A small network was trained on made-up records. Each row is its average activation on records with the value named, seen along a few directions.
Related values have similar rows: they may be neighbours, one step apart, or belong to one group.

Other fields shift rows strongly along two fixed directions, in all tables alike. That doesn't count.
These rows show it; all are for the same value of a field, averaged over different records:
|   8 |   5 |  -2 |  -5 |   4 |  15 |  13 |   0 |  -9 |  18 |  17 | -12 |  -1 |  -4 | -38 |  -8 |   5 |  14 |   6 |   8 |
|  14 | -11 |   7 |  -7 |   6 |  11 |  12 |  -7 |  -3 |   6 |  10 |  -7 |  -7 | -16 | -35 |  -7 |   0 |  13 |  11 |   5 |
|   7 | -28 |  16 |  -6 |   2 |  10 |   0 |  -7 |   4 | -11 |   1 |   0 | -19 | -31 | -28 |  -2 |  -4 |   4 |   4 |  -8 |
|   4 | -28 |  14 |  -8 |   0 |  11 |  -4 |  -4 |   7 | -10 |  -7 |   3 | -18 | -29 | -17 |   9 |  -6 |  -3 |   3 | -13 |
|   0 |  61 | -21 |  16 |   4 |  11 |  20 |  11 | -12 |  44 |  26 | -20 |  50 |  54 | -12 |   7 |   8 |  27 |   1 |  29 |
| -13 | -14 |  13 |   6 |   0 |  -1 | -17 |  -3 |  13 | -15 | -15 |  10 |  -1 |   3 |  17 |  28 | -15 |  -5 | -13 | -11 |
|  13 | -36 |  15 | -15 |   4 |  17 |   2 | -10 |  -3 |  -4 |   5 |  -3 | -28 | -46 | -41 | -12 |   3 |   6 |  15 |  -7 |
|  -8 |  -6 |   7 |   8 |   0 |   4 | -10 |   1 |  12 |  -6 |  -8 |   3 |   4 |   3 |   8 |  21 |  -9 |   0 |  -7 |  -8 |

Rafi, 10 values:
w5: |  22 | -12 | -11 | -10 |   6 |   5 |  19 | -13 |  -2 |   8 |   0 | -16 | -11 | -14 | -13 | -41 |  11 |  -1 |   8 |  -7 |
w6: |   0 | -18 |   2 | -28 |   8 |  -8 |  -9 | -12 |   3 | -20 |  -4 |   7 | -28 | -27 |   2 | -12 |  -3 | -13 |  20 | -22 |
w7: |   2 |  -4 | -10 |  -3 | -18 | -14 |   4 |   9 | -10 |  -1 |   9 |   5 |  -2 | -18 |  -8 | -15 |   1 |  -5 |  13 |   9 |
w2: | -30 |   6 |   1 |  29 |  -5 | -18 | -26 |  13 |  19 | -18 | -17 |  34 |  34 |  43 |  76 |  51 |  -6 | -18 | -38 |  -9 |
w4: | -20 | -10 |   0 |   5 |  -5 | -21 | -11 | -16 |   9 | -27 | -37 |   8 |  -4 |  14 |  45 |  21 |   2 | -21 | -28 | -20 |
w10: | -11 |  32 |  -6 |  19 |  -3 |   2 |  -3 |   6 |   6 |  15 |   3 |  -4 |  32 |  38 |  10 |  22 |  -3 |  11 | -10 |   9 |
w9: |  22 |  27 | -13 |   1 |  17 |  -5 |  11 |  -1 | -19 |  36 |  13 | -14 |   2 |  18 | -10 | -31 |  16 |   0 |  16 |   6 |
w8: |  10 |  58 | -24 |   5 |  -5 |   1 |   9 |   4 | -13 |  22 |  21 |  -8 |  11 |  28 |   6 | -24 |   3 |   9 |   4 |  33 |
w3: |  -2 |  13 |  -7 | -12 |  -1 |  -9 |  -6 |  13 | -16 |  -5 |   6 | -10 |   3 |  -2 |  10 | -19 |   3 |  -4 |   4 |  13 |
w1: | -18 | -33 |  17 |   3 | -12 | -10 |  -5 |  16 |  14 | -33 | -25 |  21 | -18 | -14 |  29 |  13 |  -5 | -16 |  -9 |  -7 |
The values of Rafi form a line.
- A walk along Rafi starts at w10 and steps to its neighbour w2. Put w6, w7, w9, w1 in the order it reaches them. => w1, w7, w6, w9
- Name the neighbours of w4, in listed order. => w5

Gekar, 25 values:
v2: | -14 |   5 |   4 |  25 |   1 |   6 | -21 |   2 |  10 |  12 |   2 |   6 |  37 |  34 |  13 |  51 | -16 |   1 | -24 | -11 |
v18: |   7 |   6 |  -1 |  10 |  11 |  16 |  28 |  -2 |  -6 |  36 |  17 |  -9 |  23 |  14 | -30 |  12 |  21 |  26 |   4 |   1 |
v6: |   0 | -17 |  -4 |  -7 |  -8 | -12 | -34 | -14 |   9 | -29 | -12 |  26 | -34 | -12 |  34 |   3 | -24 | -20 |  -7 | -12 |
v16: |   6 | -58 |  20 | -11 | -12 | -26 |   0 |  13 |  -7 | -40 | -31 |  21 | -48 | -49 |   3 |  -3 |   6 | -20 |   1 | -22 |
v5: |   8 |  12 | -10 | -29 |  -7 |   5 |  15 |  23 | -24 |   0 |  32 | -14 |  -4 | -35 | -40 | -28 |  17 |  12 |  31 |  15 |
v20: | -24 |   3 | -18 |  -4 |  -7 | -23 | -27 |   2 |  13 | -22 | -19 |  12 |  12 |  12 |  68 |  14 | -20 | -11 | -14 |  -7 |
v7: |  -5 |  49 | -17 |  12 |   0 |  13 |   4 |  -9 | -11 |  34 |  18 |  -7 |  32 |  38 | -26 |  20 |   5 |  15 |  10 |  24 |
v15: |  12 | -32 |  -3 |   4 |   5 |  -8 |   4 |  -3 |   8 |  -1 | -10 |  13 | -29 | -23 |  13 | -31 |   8 | -17 |   3 | -18 |
v3: | -28 |  24 | -11 |  -3 |  -2 | -15 | -39 | -11 |  26 | -17 | -33 |  -4 |  27 |  61 |  67 |  44 |  -7 | -11 | -31 |  -6 |
v22: |  29 |   4 |   1 |  -5 |   9 |  12 |  45 |  22 | -14 |  26 |  37 |   0 |  -6 | -19 | -52 | -47 |  31 |  10 |  42 |  14 |
v11: |  -6 |  66 | -29 |  36 |   8 | -13 | -24 |  11 |  -4 |  38 |  13 |   0 |  60 |  83 |  57 |   1 |  -5 |  -8 | -13 |  22 |
v13: | -15 | -25 |  26 |  12 |   2 | -14 | -44 |  21 |  15 | -32 | -12 |  33 |  -7 | -16 |  51 |  29 | -26 | -21 |  -9 | -20 |
v9: |  -6 |  36 |  -3 |  -2 |  -9 |  -4 |  -5 |  11 | -15 |   5 |  21 |  17 |   5 |  10 |  12 |   0 |  -9 |   1 |   8 |  22 |
v17: | -21 | -12 |   8 |   7 |  -6 | -26 |   4 | -13 |   8 | -10 | -34 |   6 |  -1 |   1 |  18 |  29 |   6 | -19 | -19 | -16 |
v1: |   1 | -41 |  22 | -14 |  25 |   2 | -31 | -18 |  19 | -17 | -18 |   3 | -32 | -11 |  13 |   9 | -24 | -23 |  -7 | -34 |
v8: | -23 | -19 |  11 |  14 | -15 |   5 | -20 |   3 |  19 | -21 | -15 |   9 | -20 |  -3 |   8 |  31 | -35 |   1 |  -9 |   7 |
v14: |  10 | -14 | -13 |  -1 |  -9 | -17 |  17 |  -6 | -11 |  -6 |  -4 |  -2 |  -8 |  -4 |   8 | -26 |  11 | -16 |  -5 |  -6 |
v24: | -17 |  56 | -26 |   1 |  -1 |  -5 |  16 |  -2 | -13 |  30 |  18 | -24 |  56 |  41 | -31 |   6 |  15 |  29 |   9 |  23 |
v19: |  -7 |  -8 |  12 |  27 |  -6 |  15 |   8 |  12 |  14 |   4 |   6 |   5 |  11 |  10 |   8 |  17 |   5 |  16 | -21 |   6 |
v23: |  38 | -24 |  20 |  -8 |   1 |  36 |  24 |   6 | -10 |  19 |  40 | -16 | -19 | -54 | -80 | -28 |   1 |  18 |  18 |  11 |
v4: | -11 | -70 |  27 | -38 | -15 |   4 | -17 |   2 |  12 | -48 | -34 |   8 | -43 | -79 |  -7 |   0 | -20 |  -3 |   8 | -10 |
v12: |   7 |  26 | -11 |   4 |   8 |  -6 |  19 | -20 |  -9 |  16 | -10 | -29 |  21 |  32 |   5 | -10 |  24 |  10 |  -3 |   9 |
v21: |  19 |  33 | -10 | -15 |   4 |  11 |   4 | -23 |  -3 |   6 |   9 | -11 | -14 |  10 | -24 | -17 |  -9 |   8 |   4 |  -1 |
v10: |  24 | -26 |  13 | -17 |  -2 |  16 |  39 |   2 | -13 | -17 |   2 | -16 | -30 | -57 | -54 | -35 |  22 |   6 |  10 |  14 |
v25: |  18 |  27 |  -7 |   2 |  25 |  28 |  34 |  -8 | -14 |  32 |  16 | -29 |  10 |  18 | -33 | -41 |  20 |  16 |  14 |  -4 |
The values of Gekar form a network in which each value has 4 neighbours.
- Name the neighbours of v14, in listed order. => v16, v20, v15, v12
- Name the neighbours of v18, in listed order. => v2, v17, v19, v25
- Name the neighbours of v4, in listed order. => v5, v8, v24, v10
A value of Gekar combines one of 5 hidden first parts with one of 5 second parts; all combinations occur once.
- v15 and v11 share the first part; v15 and v25 share the second. Which value has the first part of v25 and the second part of v11? => v1
- v10 and v23 share the first part; v10 and v17 share the second. Which value has the first part of v17 and the second part of v23? => v2
- v20 and v6 share the first part; v20 and v5 share the second. Which value has the first part of v5 and the second part of v6? => v9

Rego, 25 values:
g19: |  18 |   9 |  -8 | -13 |   0 |   5 |  -6 |   5 |  -1 |  -6 |  13 |  -6 | -12 |  -9 |   4 | -31 |  -7 |   3 |  15 |  12 |
g2: |  18 | -27 |  10 |   9 |   5 |   6 |  16 |   7 |  -6 |   6 |   5 |  16 | -12 | -14 | -11 |  -9 |   6 |  -4 |   6 |  -9 |
g20: | -16 | -23 |   8 |  -2 | -21 |  -7 | -19 |  14 |   9 | -21 | -10 |  12 |  -5 | -10 |   9 |  32 | -15 |  -2 | -11 |   6 |
g5: |  -8 |  14 |  -3 |   8 | -13 |  -4 |   0 |  19 |  -8 |   3 |  11 |  10 |   2 |  -9 |   4 |   3 |   2 |   1 |   9 |  21 |
g21: | -16 |   7 |  -6 | -16 | -11 | -20 | -10 |  -3 |  -3 | -24 | -17 |   3 |   0 |   5 |  24 |  10 |  -4 | -12 |  -6 |  -8 |
g10: |   6 |  -3 |   1 |  -5 |  -4 |   4 |  -4 |   5 |   0 |  -1 |  26 |   5 | -13 | -17 | -14 |  -9 | -19 |   2 |  16 |   5 |
g3: |  -8 |  45 | -20 |  -5 |  -1 |   8 |   1 |  -8 |  -4 |  24 |   6 | -14 |  23 |  27 | -13 |   3 |  -8 |  19 |   0 |  12 |
g6: |   9 |  50 | -11 |  23 |  11 |   5 |   3 |  15 |  -9 |  35 |  31 |   4 |  34 |  46 |   6 |  -5 |   3 |   4 |   3 |  16 |
g13: | -19 | -28 |  16 |  -7 |  -2 |  14 | -29 |  -5 |  14 | -23 |  -7 |  16 | -15 | -23 |  -2 |  20 | -28 |  -4 |   3 | -10 |
g16: | -11 | -16 |  15 |   1 |  -7 |   8 |  15 |  20 |   5 |  -7 |   1 |  -2 |  -2 | -14 | -15 |   4 |   9 |   9 |  -2 |   5 |
g25: |  -3 | -10 |  17 |  17 |  11 |  15 |  11 |   1 |   4 |   5 |   0 |   0 |   4 |   0 |  -4 |  17 |   1 |   5 | -11 |   1 |
g9: |   4 |  33 | -17 |  20 |   3 |  -6 |  14 | -11 |  -1 |  23 |  -3 | -23 |  25 |  51 |   1 |  -8 |  17 |   1 | -10 |   8 |
g24: |  10 |  -5 |   1 |   5 |   7 |  17 |  20 | -12 |  -3 |   9 |   1 | -19 |   0 | -10 | -27 |   0 |  13 |  15 |  -3 | -13 |
g7: |   2 |   8 |   1 | -21 | -12 |   0 |   2 |  -9 |  -9 | -11 |  -5 |  -6 |  -1 | -14 | -22 |   4 |   6 |  10 |  10 |   7 |
g4: |  -5 |  34 | -17 |  19 |   8 |  -6 | -12 |   0 |   4 |  19 |   9 |  11 |  17 |  46 |  38 |  -1 |   2 | -11 | -14 |   8 |
g8: |  -5 |  -5 |  -2 | -16 |   2 |  -5 | -22 | -16 |   1 | -17 | -16 |  -5 | -13 |  -1 |  25 |   2 | -14 | -12 |  -5 |  -5 |
g18: | -10 | -17 |   2 |  -2 |  13 |  -6 | -35 | -21 |  22 | -21 | -28 |  11 | -18 |  18 |  42 |  22 | -12 | -19 | -12 | -31 |
g15: |  19 | -19 |   4 |   6 |   8 |   0 |  18 |  -2 |  -3 |   9 |  -3 |  -2 | -16 | -13 |  -7 | -30 |  11 |  -7 |   6 |  -9 |
g12: | -13 | -36 |   2 | -12 |  -8 | -17 |  -2 | -14 |  17 | -27 | -35 |   2 |  -8 | -15 |  26 |   7 |   3 | -16 | -12 | -25 |
g17: |   9 |  16 | -15 |  -8 |   1 |  -9 |   7 |  10 | -20 |  -2 |   8 |  -4 |   2 | -14 |   3 | -21 |   8 |  -3 |  10 |  19 |
g23: |  -7 |  31 | -19 |  11 |  -1 | -20 |  12 |  17 |  -9 |  19 |   5 |  -2 |  32 |  32 |  22 | -11 |  18 |   2 |  -5 |  16 |
g14: | -11 |  -8 |  13 |   2 |  11 |  -1 | -28 | -12 |  22 |  -5 | -25 |   9 |   1 |  16 |  18 |  35 | -24 |  -6 | -20 | -25 |
g11: |  11 |  -6 |   7 |   4 |   8 |  17 | -12 |  -1 |   3 |  14 |  20 |  -3 |  14 |   1 | -17 |  10 |  -5 |   4 |  -1 |  -4 |
g1: |  25 | -20 |   6 | -26 |  -4 |  13 |  50 | -15 | -16 |   3 |  12 | -22 | -27 | -54 | -83 | -39 |  27 |  23 |  20 |   6 |
g22: |   1 | -24 |  16 |   7 |  -5 | -10 |   8 |  18 |  -8 |  -6 |   1 |   8 | -11 | -26 |  -6 |  -8 |  14 |   1 |  13 |  -3 |
The values of Rego form a network in which each value has 4 neighbours.
- Name the neighbours of g3, in listed order. => g13, g7, g8, g14
- Name the neighbours of g25, in listed order. => g2, g16, g24, g11
- Name the neighbours of g12, in listed order. => g21, g9, g23, g1
A value of Rego combines one of 5 hidden first parts with one of 5 second parts; all combinations occur once.
- g23 and g4 share the first part; g23 and g22 share the second. Which value has the first part of g22 and the second part of g4? => g6
- g3 and g7 share the first part; g3 and g10 share the second. Which value has the first part of g10 and the second part of g7? => g5
- g11 and g25 share the first part; g11 and g14 share the second. Which value has the first part of g14 and the second part of g25? => g24

Kadul, 13 values:
k11: | -22 | -65 |  38 |   8 |   1 |   5 | -29 |  -5 |  28 | -39 | -38 |  18 | -18 | -28 |  24 |  49 | -24 | -17 | -34 | -28 |
k5: |  17 |  81 | -40 |   1 |   7 |   7 |   6 |  -9 | -27 |  47 |  40 | -26 |  38 |  41 | -15 | -27 |  -6 |  18 |  20 |  35 |
k10: |  21 | -25 |   1 | -44 |  -9 |   1 |  26 |   8 | -14 | -16 |   6 | -15 | -39 | -67 | -50 | -52 |   4 |  -5 |  31 |   9 |
k7: |  -5 | -43 |  21 | -14 |  11 | -11 | -35 | -17 |  12 | -28 | -23 |   9 | -27 | -24 |   8 |   8 | -10 | -15 |   8 | -48 |
k8: |   8 |  50 | -21 |  11 |   8 |   0 |   3 |  -6 |   2 |  25 |  11 | -15 |  26 |  58 |  17 | -10 |  12 |   5 | -10 |  13 |
k12: |  26 | -52 |  22 | -12 |  -1 |  32 |  22 | -13 |   3 |   0 |  15 |  -6 | -38 | -62 | -83 | -17 |   1 |  15 |  24 | -14 |
k2: |  20 |  22 |  -5 |   7 |  -3 |   2 |   8 |  22 | -15 |  21 |  31 |  -1 |   1 |   5 | -16 | -25 |   7 |   6 |  20 |  25 |
k13: | -36 | -15 |   6 |  21 |  -6 | -31 | -31 |  17 |  17 | -18 | -29 |  41 |  23 |  30 |  76 |  60 |  -2 | -29 | -32 | -20 |
k9: |   7 |  45 | -22 |  -4 |   8 |   1 |  31 | -16 | -11 |  30 |   2 | -25 |  19 |  35 | -19 | -14 |  21 |   7 |   4 |  13 |
k4: | -27 |  -6 |  -2 |  17 | -13 | -29 | -12 |   5 |   2 | -20 | -28 |  12 |  18 |  12 |  54 |  28 |   4 | -10 | -27 |  -2 |
k1: |  -7 |  26 | -15 |  32 |   9 |  -2 |  13 |  -2 |   7 |  22 |  -8 |  -4 |  27 |  56 |  43 |  -3 |  14 |   4 | -22 |   7 |
k3: |  -8 |   0 |   9 |  -9 |  -7 |  16 |  -9 |   0 |   7 |  -9 |   6 |   3 |   0 |  -7 | -17 |  27 | -10 |  12 |  -5 |   2 |
k6: |   6 | -17 |   9 | -13 |  -7 |   9 |   6 |  15 | -11 | -15 |  14 |   7 | -29 | -50 | -22 | -26 | -11 |   9 |  24 |   9 |
The values of Kadul form 3 separate groups.
- List the group mates of k11, in the order listed. => k12, k3
- List the group mates of k5, in the order listed. => k7, k8, k9, k1
